Each row has a name. Each question is about the rows just above it.

[ 77 101 105 178 130 121] = saz
[ 95  66  95  88 118 136] = zibi
[157 155 131 131 131  72] = vibi
[ 96 110 118 156 140  56] = rugo
[162 170 168 121 153 127] = rako
[135 135 144 118 144 143] = ref
[125 175 143 179 112 161] = rufi
[140 122 121 185 120 109] = livod
[ 95  66 121  88 118 136] = Bev
[152 181  88 135 130 141] = kir
[126 105 162 131 149 126] = pas
[ 92 133 174 149 107  93] = Nulo
Which value appears more than once in vibi? -> [131]
Which value appears more than once in pas? -> [126]
Which row holds [135 135 144 118 144 143]? -> ref
[162 170 168 121 153 127] is in which row? -> rako
The value that zibi holds more than once: -> [95]

[ 72 140  72 109 138 144] = Nulo
[134 140 149 147 121  81] = saz
[ 75 109  82 141 134 107] = rugo
[177 130 126 151 142 126] = rufi
[ 75 109  82 141 146 137] = pas
[ 65  65  58 107 112 159] = kir
[185 140 188 113 120 125] = vibi
[ 55 104  47 100 129 170] = ref
[ 75 109  82 141 106 107] = zibi
[ 60 108  57 108 134 172] = livod
[102 176  94  71  94 145] = rako
Repeated in rako: -> [94]
Repeated in kir: -> [65]
Which value appears more than once in rufi? -> [126]

[124 148 129 134 122 120 128 125 139 161 112 139 140 139 117 107 142 135
 130 136 126 123 116 113 140 127 123 144 134 133 123 123 141 125 139 143
 125 122 142 128 118 118 123 135 134 138 125  85 110  99 119 132 104]  kir
[124 156 137 135 129 128 127 138 123 139 130 137 127 152  91 141 129 128
 131 112 125 121 119 136 121 134 132 125 127 129 142 121 141 140 129 131
 130 121 113 124 128 129 129 132 154 139  85 163 129 137 144 114 206]  Bev
[131 116 126 130 130 124 135 123 129 114 110 116 122 131 128 139 123 119
 132 131 135 116 119 138 130 129 127 135 129 126 116 135 118 136 117 155
 115 124 138 136 137 117 128 136 132 125  88  88 117 158 128 130 147]  rako
[132 156 137 135 129 130 127 112 123 139 130 137 127 152  91 141 129 128
 131 112 125 121 119 136 131 134 132 112 127 129 142 121 141 140 129 131
 130 116 113 124 128 129 129 132 112 139  85 163 129 137 144 114 206]  saz
Whose row is [124 148 129 134 122 120 128 125 139 161 112 139 140 139 117 107 142 135
 130 136 126 123 116 113 140 127 123 144 134 133 123 123 141 125 139 143
 125 122 142 128 118 118 123 135 134 138 125  85 110  99 119 132 104]? -> kir
Whose row is [131 116 126 130 130 124 135 123 129 114 110 116 122 131 128 139 123 119
 132 131 135 116 119 138 130 129 127 135 129 126 116 135 118 136 117 155
 115 124 138 136 137 117 128 136 132 125  88  88 117 158 128 130 147]? -> rako
Whose row is [124 156 137 135 129 128 127 138 123 139 130 137 127 152  91 141 129 128
 131 112 125 121 119 136 121 134 132 125 127 129 142 121 141 140 129 131
 130 121 113 124 128 129 129 132 154 139  85 163 129 137 144 114 206]? -> Bev

[155  74  92 139 125 160 130 106 160 149  98 138 109 117 190 126 134 146
 108 124 132 113 165 103 102 120 144 156 160 130 100 132 133 158  94 149
 147]  pas
[126 176 152  81 115 140 126  93 100 149 140 140 154 144  90 113 136 153
 191 130  98  94 106  79  86 140 155  93 101 140 134 108 140  55 149  92
 117]  rako
[155  74  92 139 125 160 106 106 160 149  98 138 109 117 190 103 134 146
 108 124 132 113 134 103 102 120 144 156 128 130 168 132 133 158  94 149
 147]  kir
Whose row is [155  74  92 139 125 160 106 106 160 149  98 138 109 117 190 103 134 146
 108 124 132 113 134 103 102 120 144 156 128 130 168 132 133 158  94 149
 147]? -> kir
Where do [126 176 152  81 115 140 126  93 100 149 140 140 154 144  90 113 136 153
 191 130  98  94 106  79  86 140 155  93 101 140 134 108 140  55 149  92
 117] appear? -> rako
Which row holds [155  74  92 139 125 160 130 106 160 149  98 138 109 117 190 126 134 146
 108 124 132 113 165 103 102 120 144 156 160 130 100 132 133 158  94 149
 147]? -> pas

[ 98 122 173 173 150  62  93 152 126 186 121 151 106  93 152 164 107 123
 182 132 125  60 132 126 138 138 121]  ref
[159 119  81 189 189 192 133 114 154  48 131 112 137 121 114  97 134 129
  86 101 121 189 163 154 143  99 122]  rugo
[ 99 122 176 179 157  52  94 159 131 162 121 166 125 113 159 153 109  98
 175 134 116  56 119 131 142 132 124]  vibi
[129 129 143  59  39 134  88 115 158  72 110  85 115  86 119 117 120 120
 124 153 127 125 150 158 115 174 132]  Bev
[156 140 118  61  78 177 157  93 141  57 131  88 125 128  93  96 138 139
  91 105 139 189 143 141 128 144 147]  rako
[159 111  74  99 117 208 123 118 145  74 126 118 134 120 118  98 138 141
  84 112 130 195 168 145 134  91 119]  livod
[102 168 155 147  78 109 101 137 155 128 109  77  97  69 137 152 116 102
 167 116 139  67 155 155 119 180  97]  rufi
[ 88 138 146  78  56 121 114 139 158 108  99  50 143  98 139 116 129 126
 149 168 132 126 159 158 108 191 120]  Nulo
[159 119  81  89 102 192 133 114 117  48 131 112 137 121 114  97 134 129
  86 146 121 189 163 117 143  99 122]  saz
Whose row is [159 119  81  89 102 192 133 114 117  48 131 112 137 121 114  97 134 129
  86 146 121 189 163 117 143  99 122]? -> saz
Whose row is [ 99 122 176 179 157  52  94 159 131 162 121 166 125 113 159 153 109  98
 175 134 116  56 119 131 142 132 124]? -> vibi

[132 111 137 173 150 110 112 122]  ref
[150 110 150 164 150 131 126 154]  pas
[134 171 138 171 148 138 110 125]  Nulo
[190 108 164 108 132 144 143 156]  rugo
Which value appears more than once in rugo? -> [108]
Which value appears more than once in pas? -> [150]
Whose row is [190 108 164 108 132 144 143 156]? -> rugo
Whose row is [150 110 150 164 150 131 126 154]? -> pas

[170 164 173 196 164 164 173] : ref
[170  96 114 196 156  75 107] : rako
[ 79 152 103 123 190 123 123] : Bev
Repeated in Bev: -> [123]
Where do [170 164 173 196 164 164 173] appear? -> ref
Whose row is [170  96 114 196 156  75 107]? -> rako
Whose row is [ 79 152 103 123 190 123 123]? -> Bev

[152 101 112 109 156 150 132 119 123 104 134 137 155 146 146 114 115 144
 149  97 100 153 121 121] -> livod
[164 140  96  68  89 124 189  80 128 144  67  80 134 114  66  84  88  90
 160 151  92 182 130  63] -> rufi
[ 94 152 147 159  96 127 122 130 143 152 113 141 103  91  95 143 152 116
 110 147 157  94 110 124] -> rugo
[112 132 148 156 120 149 117 141 122 140 138 155 114 121 113 114 140 150
 132 118 142 112  97 120] -> pas
[ 90  90 150 170 139 141  77 156 126 125 172 164 106 134 144 117 166 176
 115 108 143  95 106 160] -> kir
[110 166 157 146  97  82 127 154 154 166 128  96  88 130 118 140 154 109
 108 176 154 103 158 136] -> ref
[144 116 113 113 138 158 151  99 146 122  88 135 160 114 115 137 118 116
 153 113 110 148 120  93] -> vibi
[131 110 126 123 140 135 118 130 113 121 136 127 129 146 135 106 119 148
 141 111 115 136 125 121] -> zibi
[144 143 165 152 132 142 139 164  84 151 145 143 121 155 133 115 100 150
 152 121 153 125 113 106] -> rako
[126  90 113 133 143 182 115 109 133 109 133 165 143 133 113 133 146 174
 158  81  92 148  82 108] -> Bev
Where do [131 110 126 123 140 135 118 130 113 121 136 127 129 146 135 106 119 148
 141 111 115 136 125 121] appear? -> zibi
Whose row is [144 116 113 113 138 158 151  99 146 122  88 135 160 114 115 137 118 116
 153 113 110 148 120  93]? -> vibi
The row with [110 166 157 146  97  82 127 154 154 166 128  96  88 130 118 140 154 109
 108 176 154 103 158 136] is -> ref
Whose row is [152 101 112 109 156 150 132 119 123 104 134 137 155 146 146 114 115 144
 149  97 100 153 121 121]? -> livod

[133 168 128  82 164] -> rako
[201 160 201  81  96] -> rufi
[156  53  53 128 134] -> saz
[128 190 158 107 151] -> Nulo
[116 128 115  76 103] -> pas
[128 192 200 128 128] -> Bev
Repeated in rufi: -> [201]
The value that saz holds more than once: -> [53]

[ 85 124 100  68  69 140 179  62  81 140 164 156 137 185 129 118  86] : saz
[134 105 134  76  62 132 188  56  86 134 162 151 129 134 111 108 134] : kir
[ 98 139 101  67  73 133 148  65  99 151 156 145 148 189 155 110  73] : rako
[ 90 133 118  77  87 127 131  75  92 155 153 126 165 162 134  99  82] : pas
[ 46  83 127  91  55 111 199  43 100 126 158 138 115 100  94 104  94] : Bev
Repeated in kir: -> [134]
Repeated in saz: -> [140]
The row with [ 98 139 101  67  73 133 148  65  99 151 156 145 148 189 155 110  73] is -> rako
Whose row is [134 105 134  76  62 132 188  56  86 134 162 151 129 134 111 108 134]? -> kir

[116 107 107 151 107] -> pas
[129  88 129 213 136] -> saz
[134 129 129 140 129] -> zibi
[134 185 111 114 140] -> Bev
[131 120 154 154 154] -> ref
[182  92 160  92  92] -> rugo
[143  74 161 210 147] -> livod
[112 104  76 159  78] -> rufi
Repeated in zibi: -> [129]
Which value appears more than once in rugo? -> [92]
Which value appears more than once in ref? -> [154]
Which value appears more than once in saz? -> [129]
Which value appears more than once in pas? -> [107]

[169 180 148 120 116] = Nulo
[138 180 134 138 138] = livod
[167  97 128 170 161] = rugo
[132  94 132 132 155] = vibi
[119 119 134 119 134] = rufi
[124 108 126 108 133] = saz
Which value appears more than once in saz? -> [108]
The value that vibi holds more than once: -> [132]
Which value appears more than once in livod? -> [138]
The row with [138 180 134 138 138] is -> livod
The row with [167  97 128 170 161] is -> rugo
Whose row is [169 180 148 120 116]? -> Nulo
The row with [124 108 126 108 133] is -> saz

[106 124  98 137 104 113 157 113 152 124 126 116 122 147 106  98 126 119
 163 152 152 126 150 126 120 123 103] : Nulo
[ 97 111 140 146 106 124 136 148 153 107 104 116 133 121 106 134 119 139
 150 133 138 138 135 138 109 113 159] : saz
[ 97 111 140 146 139 124 136 148 153 107 104 116 133 121 106 134 119 139
 150 133 138 116 135 138 109 139 139] : rako
The row with [106 124  98 137 104 113 157 113 152 124 126 116 122 147 106  98 126 119
 163 152 152 126 150 126 120 123 103] is -> Nulo
Where do [ 97 111 140 146 106 124 136 148 153 107 104 116 133 121 106 134 119 139
 150 133 138 138 135 138 109 113 159] appear? -> saz

[116 162 144  76 136 117 156 117 117 140 126  96 136 121 107 163 108 179
 170 119  78 123 131 174  90 115 158  77  84 164 138 106  91  74  88 170
 154 117 186 122  67 171 168 170 135 182 160 129 123 191 121  88 159 138] : rako
[115 118 107 117 124 125 148 128 115 128 105 120 107 123 117 119 126 130
 133 149 134 119 138 143 138 131 145 113 138 122 122 118 138 118 110 133
 128 139 123 115 113 138 139 148 123 143 133 112 112 140 110 132 134 117] : Bev
[116 132 144  76 136 117  86 117 117 140 126  96 136 121 107 163 108 179
 170 119  78 123 131 174  90 115 158  77  84 164 138 106  91  74  88 170
 154 152 186 122  67 171 168 170 135 182 160 129 123 191 121  88 159 138] : rufi
[112 122  99  87 124 127 152 138 107 123  97 119  99 131 107 132 131 142
 164 156 122 114 122 152 129 115 165  83 109 132 126 109 123  91  84 141
 147 149 132 110  85 150 167 155 105 159 131 102 118 174 115 126 158 120] : vibi
[ 76 114 109 131  83  97 195  79  80 126  84  64 100  63  72  94  87 140
  99 101 108  87 181 197  82 161 110 113 187 119  75  87 167 116  86 127
  85  90 151  56  99 139 117 186 168 191 118  94  89 120  85  95 106  77] : livod
[132 102 103 133  80 124 152 127  80  86  92 119  96 127  76  92 126 123
 146 109 114  81 119 162  97 132 129 119 134 100  88  84 127 124 107 106
 137 118 137  80 119 110 144 134 119 166  99  86 141 148 141 113 143  83] : pas
[ 92 160 127  82 177  96 105 121 163 165 130 134 137 126 162 161 109 170
 138 165 108 170 139 126 170  75 145 114 102 166 179 168  96  76 124 174
 116 140 147 152  94 180 132 151  95 116 170 151  90 164  93 110 125 170] : kir
[104 143 135 131 145 112 115 126 153 147 139 146 143 123 149 140 126 144
 116 139 132 156 148 127 156 119 110 146 149 149 147 164 145 124 134 131
 103 132 127 132 140 144 112 134 123 116 151 143 121 128 125 130 110 147] : Nulo
[137 143 152 135 130 111 122 107 128 127 141 112 144 121 123 129 105 145
 120  98  91 125 130 137 107 125 117 140 117 132 134 121  89 124 149 144
 128  94 163 134 125 132 117 133 128 136 132 142 125 130 126  93 117 131] : zibi
[148 117 155 180 107 135 118 116 127 113 156 125 148 117 124 111 128 100
  87  77 126 119 124 110  99 166  82 168 156 110 106 125 137 175 161  95
 112  93 119 128 172  89  90  98 163 110 107 136 150  74 152 126  96 117] : saz
Whose row is [116 162 144  76 136 117 156 117 117 140 126  96 136 121 107 163 108 179
 170 119  78 123 131 174  90 115 158  77  84 164 138 106  91  74  88 170
 154 117 186 122  67 171 168 170 135 182 160 129 123 191 121  88 159 138]? -> rako
Where do [132 102 103 133  80 124 152 127  80  86  92 119  96 127  76  92 126 123
 146 109 114  81 119 162  97 132 129 119 134 100  88  84 127 124 107 106
 137 118 137  80 119 110 144 134 119 166  99  86 141 148 141 113 143  83] appear? -> pas

[129 123 114 124 125 126 121] -> Bev
[121 130 126 125 151 129 130] -> kir
[132 130 111 131 133 125 131] -> pas
[127 119 217 108 130 150 140] -> Nulo
[133 142 155 114 155 135 146] -> rufi
[119 109 145 161 161 161 117] -> livod
[127 119 217 108 105 150 140] -> ref
[133 124 133 134 126 135 127] -> saz
[133 124 154 127 126 135 127] -> rako
[143 128 170 143 130 139 119] -> vibi
[130 125 137 126 134 131 121] -> zibi
[126 126 120 120 131 134 125] -> rugo
Repeated in livod: -> [161]
Repeated in kir: -> [130]
Which value appears more than once in rako? -> [127]
Repeated in rufi: -> [155]
The value that saz holds more than once: -> [133]
Which value appears more than once in vibi? -> [143]
[132 130 111 131 133 125 131] is in which row? -> pas

[104 120 123 123 133 116 131 142]  kir
[131 120 138 138 138 131 131 135]  Nulo
[128 128 128 128 128 128 128 128]  rako
[102 120 110 124 133 115 131 142]  livod
[161 172 132  67 140 146  94  44]  rugo
[139 142 139 131 127 137 123 118]  zibi
[128 121 119 124 128 124 131 133]  vibi
[119 121 119 124 128 124 131 133]  saz
[137 140 139 131 127 135 124 120]  Bev
[135 137 137 132 128 133 125 137]  pas
[116 120 117 123 128 122 131 135]  ref
Whose row is [131 120 138 138 138 131 131 135]? -> Nulo
Which value appears more than once in kir? -> [123]
Repeated in pas: -> [137]
The value that rako holds more than once: -> [128]
Repeated in zibi: -> [139]

[ 85 108 154 131 100 130 126 125 102 108 114  89] : rugo
[166 106 124 124 146 200  90 148 185 147 124 143] : vibi
[163 115  73 166 105 130 111 134 174 175  88 172] : rako
[ 87 119 134 132  88 102 138 123 109 143 123 101] : Nulo
[171 102  94 131 129 169 102 140 187 169  96 102] : kir
[156 152  81 177 155  79 145  84 121 141 152 150] : Bev
[166 106 124 124 146 200  90 148 185 161 117 121] : livod
[163 115 130 126 105 130 111 130 174 175  88 134] : ref
[145 152  81 177 155  79 145  84 121 141 145 150] : zibi
Which value appears more than once in zibi? -> [145]
Which value appears more than once in ref? -> [130]
Which value appears more than once in Nulo? -> [123]
The value that livod holds more than once: -> [124]

[112 110 113 123 113] : Nulo
[104 133 117 125 125] : zibi
[213 134 134 134 134] : rugo
[ 77 143  77  77 101] : saz
[ 89 119 120 116 105] : ref
[134 134 134 134 145] : rako
[112 110 137 120 138] : livod
[ 89 155  91 123 103] : pas
[187 189 155 155 110] : vibi
[189 138 157 142 157] : kir
[ 70  81 131  96 101] : rufi
[160 130 130 136 136] : Bev
Which value appears more than once in rako? -> [134]
Which value appears more than once in vibi? -> [155]
Repeated in zibi: -> [125]
The value that rugo holds more than once: -> [134]
The value that saz holds more than once: -> [77]
Which value appears more than once in Nulo? -> [113]
Which row holds [189 138 157 142 157]? -> kir

